These are the activations of a small neural network, seen along a few directions. Each row is one input.
In each table, some parts of the input vary, and every possible input appears once, in random order.
A made-up example of a description, with smaller parts first: one of 2 separate values, together with either a single point or one of 11 places around a ring or (one of 4 places along a line, together with one of 5 places around a ring).
Shared parts are said once, and a part with two or three values counts as separate values.
In the rows, zero is written as 128.

Other details of the inputs vary at random and push rows far along two fixed directions, the same in every table; ignore that.
To show where, the next rows are all for the same input, with only those details redrawn:
[148 123 130 120 154 143 163 128 133 105 110 141 159 124]
[123 175 137 144 167 137 158 120 153 185 103 128 150  90]
[155 104 127 111 144 142 163 132 125  72 112 144 163 140]
[101 145 125 127  81  81 130 156 130  88  97 111 150 166]
[150 123 130 120 158 147 164 126 134 107 111 142 160 121]
[155 104 127 111 144 142 162 133 125  72 112 144 163 140]
[150 123 130 120 158 147 165 126 133 107 111 142 160 121]
[101 145 125 127  81  81 130 156 130  89  97 110 150 165]

Rows:
x1: [ 98 142 128 135  98  97 123 156 133  92  97 106  96 197]
x2: [128 100 112 103  65  70  96 156 133 124 160  80 111 150]
x3: [174 104 133  63 123 144 117 101  94 101 151 152 142 142]
x4: [ 90 174 137 149 105  90 134 127 129 122 108 114 110 174]
x5: [ 97 133 131 150  87  92  81 146 131 125 122  99 113 110]
x6: [109 120 130 128  84 105 104 145  99  45 145 131 117 186]
x7: [139  98 141 123 165 152 143 139 151 115 126 161 113 127]
x8: [104 106 109 153  57  98  78 143 122  97 128 101 122 136]
x9: [129 107 136 145 149 158 111 131 113 123 140 124 101 132]
x10: [166 108 113  89 133 121 127 141 152 139 168 116 117 116]
x11: [120 160 120 114  92  63 127 161 165 193 138  96  97 126]
x12: [147  91 114 146 131 167 126 115 109 122 148 136 165 101]
x13: [141 149 129 119 125 151 108  69 111 229 149 124 136  93]
x14: [ 82 182 131 149  96  96  99 155 137 161 124 109 142 109]
x15: [144  89 116 155 149 183 117 116 112 125 148 133 111 132]
x16: [145 113 138 132 161 159 149 143 126 111 126 151  97 141]
x17: [ 72 138 121 173  93 111  79 132 152 180 130 102 110 129]
x18: [ 70 145 140 160 108 100  80 142 151 172 126 102 103 124]
x19: [137 105 135 120 168 148 148 125 160 107 110 144 121 144]
x20: [116 167 139 154 176 164 118 129 145 188 134 129  95 100]
x21: [127 119 141 149 143 147 120 108 101 117 153 134 118 129]
x22: [165 133 117  97 155 115 161 124 171 176 135 109 116 117]
x23: [154 110 136 124 147 140 143 140 139 102 118 153 117  99]
x24: [119 114 121 133 140 144 125 109  94 120 138 133 133 113]
x25: [129 168 137 145 170 134 145 116 169 178  97 125 116  79]
x26: [118 127 136  90  55  83  80 116  86 127 138 106 129 163]
x27: [137 121 125 120 156 148 164 120 107 111 124 162 129 119]
x28: [150 117 136 124 149 146 158 141 124 112 126 158 151 107]
x29: [115 153 129 183 152 162 120  87 119 196 153 128 117  98]
x30: [113  91 125 126  69 100  98 158  95  56 136 113 155 154]
x31: [137 103 115 109 143 154 136 120  98  72 140 154 139 131]
x32: [ 90 169 143 154  97  90 127 142 120 128 123 129 101 159]
x33: [109 180 126 142 174 139 164  98 136 185 101 133 127 102]
x34: [115 135 100 136  73  84  97 135 152 203 160  74 110 121]
x35: [155 104 127 111 144 142 162 132 125  72 112 144 163 140]
x36: [138  78  99 133 125 164 130 100  85  88 147 143 145 132]
x37: [171 129 136  71 141 134 149  88 113 134 118 145 141 147]
x38: [108 152 142 145 175 153 111 127 169 187 133 137 110  89]
x39: [178 104 139  65 122 133 143 107  96 106 135 162 136 150]
x40: [126 163 136 146 163 144 112 125 158 177 127 131 115  59]
The inputs of x3 and x26 match in every part but one. If x31 is changed in the same way as x3 into x26, which row does it become? -> x24
The inputs of x21 and x32 match in every part but one. If x30 is changed in the same way as x21 into x32, which row does it become? -> x28
What is each input in this table made of? -> one of 5 places along a line, together with either one of 2 separate values or one of 6 places around a ring
Which other rows does x11 become when the choice among 2 separate values takes its other values? List them by row number. -> x39
Which other rows does x8 become when the place on the line of 5 takes its other values? List them by row number. -> x5, x23, x25, x40
List by row number the other rows that have the place on the line of 5 in common with x35. -> x1, x4, x19, x22, x25, x33, x37
List by row number the other rows that have the place on the line of 5 in common with x12. -> x8, x13, x15, x17, x29, x34, x36

Rows:
x41: [135 139 121 131 165 140 135 110 160 208 146 118  91  96]
x42: [125 133 123 147 149 172 121  78 110 192 138 133 152  94]
x43: [143 126 128 115 155 140 117 121 147 172 147 134 112  72]
x44: [ 95 129 134 131  61  81 100 158  91  33 108 127 122 172]
x45: [128 144 134 125 130 129 102 135 124 155 162 124 124  94]
x46: [130 144 155 124 166 142 122 134 163 145 101 138 129  96]
x47: [144  98 136 112 138 141 133 158 110  35 140 153 142 139]
x48: [ 64 189 131 161  93  75 115 167 142 142 118  94 102 166]
x49: [ 84 161 133 138  55  64  78 166 133 165 138 101 104 126]
x50: [122 139 124 164 148 138 155 142 147 154 115 129 142 103]
x51: [121 155 126 165 178 157 156 127 144 164 129 126 152  86]
x52: [145  72 105 122 132 137 155 145 133  44 115 136 148 144]
x53: [197 117 128  50 153 131 197 107 116  97 123 155 150 162]
x54: [ 64 171 139 135  53  81  57 129 101 159 124 110 120 144]
x55: [145 179 124  94 131  98 179 107 136 185 102 119 174 114]
x56: [ 66 189 131 169  85  76 113 141 121 142 101  99  92 166]
x57: [195 119 140  42 147 128 178 115 110  88 122 166 168 127]
x58: [ 97 161 152 144 143 144 114 114 113 138 109 156 136 113]
x59: [ 65 166 127 144  62  85  76 120 106 170 126  99 101 180]
x60: [104 112 124 133  71  80 129 181 126  53 116 121 105 205]
x61: [112  82  91 117  45  73 100 155 125  66 134  95 132 172]
x62: [138 128 135 117 140 132 113 114 160 182 132 110 103 130]
x63: [169  83 138 105 177 169 155 126 150  74 112 149 123 155]
x64: [142 144 127 136 169 154 134 113 136 193 168 122 108 104]
x65: [182  68 139  81 148 158 110 120 133  91 144 145 136 116]
x66: [176  76 129 101 134 163 119 108  82  70 157 155 129 115]
x67: [136  94 134 124 149 166 144 109  98  58 120 166 131 180]
x68: [122  96 124 139 130 160 141 110  98  65 113 151 167 153]
x69: [137 142 130 142 150 140 136 122 146 210 153 123  95 105]
x70: [146 113 123 127 141 143 116 108 156 175 129 108 144 102]
x71: [140  98 117 144 130 148 151 120  99  58 116 137 152 140]
x72: [180  55 108 119 135 163 146 125 117  95 160 142 149 120]
x73: [111  97 101 133  36  84  95 135  84  62 135  96 136 178]
x74: [154  86 126 123 153 156 145 129 150  82 103 133 159 134]
x75: [119 160 130 148 185 143 159 125 171 183 112 131  97 100]
x76: [140 129 114 145 151 153 132 114 130 174 162 115 147  87]
x77: [ 68 181 142 155  73  64 101 182 144 140 105 113 111 132]
x78: [134 154 128 148 158 151 129  89 119 205 147 121  95 101]
x79: [115 163 139 140 171 133 136 137 163 168 111 140 114  72]
The inputs of x67 and x58 match in every part but one. If x56 is changed in the same way as x67 into x58, which row does it become? -> x44
What is each input in this table made of? -> one of 3 separate values, together with either a single point or (one of 2 separate values, together with one of 6 places along a line)
List by row number the other rows that have the choice among 3 separate values in common with x51. -> x42, x50, x52, x55, x61, x68, x70, x71, x72, x73, x74, x76

Rows:
x80: [ 74 168 128 166  85  75  84 160 147 180 133  96 101 101]
x81: [152  83 130  78  89  99 137 168 126  41 120 136 146 189]
x82: [169 126 126 140 195 185 151  75 134 196 130 136 150  61]
x83: [ 65 207 144 164 109  92 109 144 137 165  97 105 137 130]
x84: [142  49 111  95  73 106  93 148 121  30 138 117 128 167]
x85: [172  85 146 118 186 192 164 104 104  54 117 188 139 139]
x86: [124  83 112 117 106 115 130 163 121  22 130 124 138 190]
x87: [169 139 141 118 211 176 168 106 172 180 107 144 140  61]
x88: [181  71 114 108 172 184 177 111 101  55 142 175 158 109]
x89: [145 120 142 151 212 208 132 100 145 187 144 157  93  70]
x90: [ 74 205 137 157  89  77 120 151 134 163  94 113 132 110]
x91: [108 149 122 161 104 112 124 129 115 150 129 114 133 108]
x92: [147 140 135 163 207 200 151  90 127 187 145 138 146  73]
x93: [171 119 125 138 199 180 156  93 162 196 132 129 132  62]
x94: [185  50 126 127 184 202 159 114 115  65 142 166 115 140]
x95: [ 72 175 129 167  85  89  83 140 121 183 131 105 118  94]
x96: [155 133 133 162 213 195 155 107 154 186 147 134 129  74]
x97: [176 123 130 127 195 179 162 104 153 210 149 140 134  78]
x98: [175  57 129 129 174 203 155  96  88  65 140 169 132 140]
x99: [170 148 133 107 210 166 175  92 152 201 144 145 112  82]
x100: [108 164 133 141 120  94 133 166 148 133 103 122 124 113]
x101: [121  96 103 102  75  87 122 154 137  56 110 108 133 175]
x102: [210  69 122  84 166 183 162  89  87  82 160 157 139 134]
x103: [ 85 201 144 130  89  79 118 141 140 196 100 110 142 130]
x104: [ 64 200 150 169 113  82 111 153 159 175  85 112  94 141]
x105: [150  55 119  88  75 109 101 155 117  51 157 131 131 178]
x106: [ 94 161 119 166  94  88 118 155 144 164 125  97 110 112]
x107: [127  76 114 105  68 108  85 130 102  57 133 117 142 158]
x108: [126 170 145 105 125  91 137 137 147 157 116 115 109 134]
x109: [ 69 186 117 158  94  71 122 163 154 174 109  98 111 115]
x110: [164 129 136 121 188 190 130  88 129 213 159 155 143  63]
x111: [120 176 146 107 111  92 130 121 120 148 114 122 126 140]
x112: [142  88 125  91  84 106 127 139 108  26 100 131 161 173]
x113: [100 169 126 144  87  94 111 126 127 200 128 101 136 130]
x114: [ 89 123 115 133  70  96 112 151 106  46 122 115 146 190]
x115: [106  90 116 125  88 101 122 158 117  31 113 133 107 207]
x116: [216  61 121  83 173 176 165 105 114  83 162 151 123 135]
x117: [ 84 203 129 127  94  71 119 116 127 197 120 101 112 136]
x118: [137 127 144 153 203 210 127  85 117 187 141 160 110  71]
x119: [125 147 128 113 112 104  98 128 138 170 150 111  92 124]
x120: [131  89 129 111 104 110 126 175 122   7 116 129 142 193]
x121: [ 72 189 119 148  91  75 110 120 145 192  97  93 135 119]
x122: [101  93 126 133  75 112  82 146  94  49 147 116 138 173]
x123: [113 145 121 116 110  97 135 146 151 162 125 116 129 141]
x124: [ 78 159 132 163 105 106  81 151 149 160 140  98 107 123]
x125: [ 63 182 132 169 111 104 117 120 127 169 103 122 108 142]
x126: [202  67 125  76 163 184 133  91  89  84 170 164 130 122]
x127: [122  96 114  92  59  89 127 144 102  57 129 128 154 195]
What is each input in this table made of? -> one of 2 separate values, together with one of 4 places along a line, together with one of 6 places along a line
The inputs of x121 and x101 match in every part but the choice among 2 separate values. If x88 is changed in the same way as x121 into x101, which row does it become? -> x109
The inputs of x99 and x117 match in every part but the choice among 2 separate values. If x80 is changed in the same way as x99 into x117, which row does it become? -> x95
Which other rows does x110 become when the choice among 2 separate values takes its other values? List them by row number. -> x105
Which other rows does x108 become when the place on the line of 6 takes its other values? List them by row number. -> x81, x87, x100, x104, x120
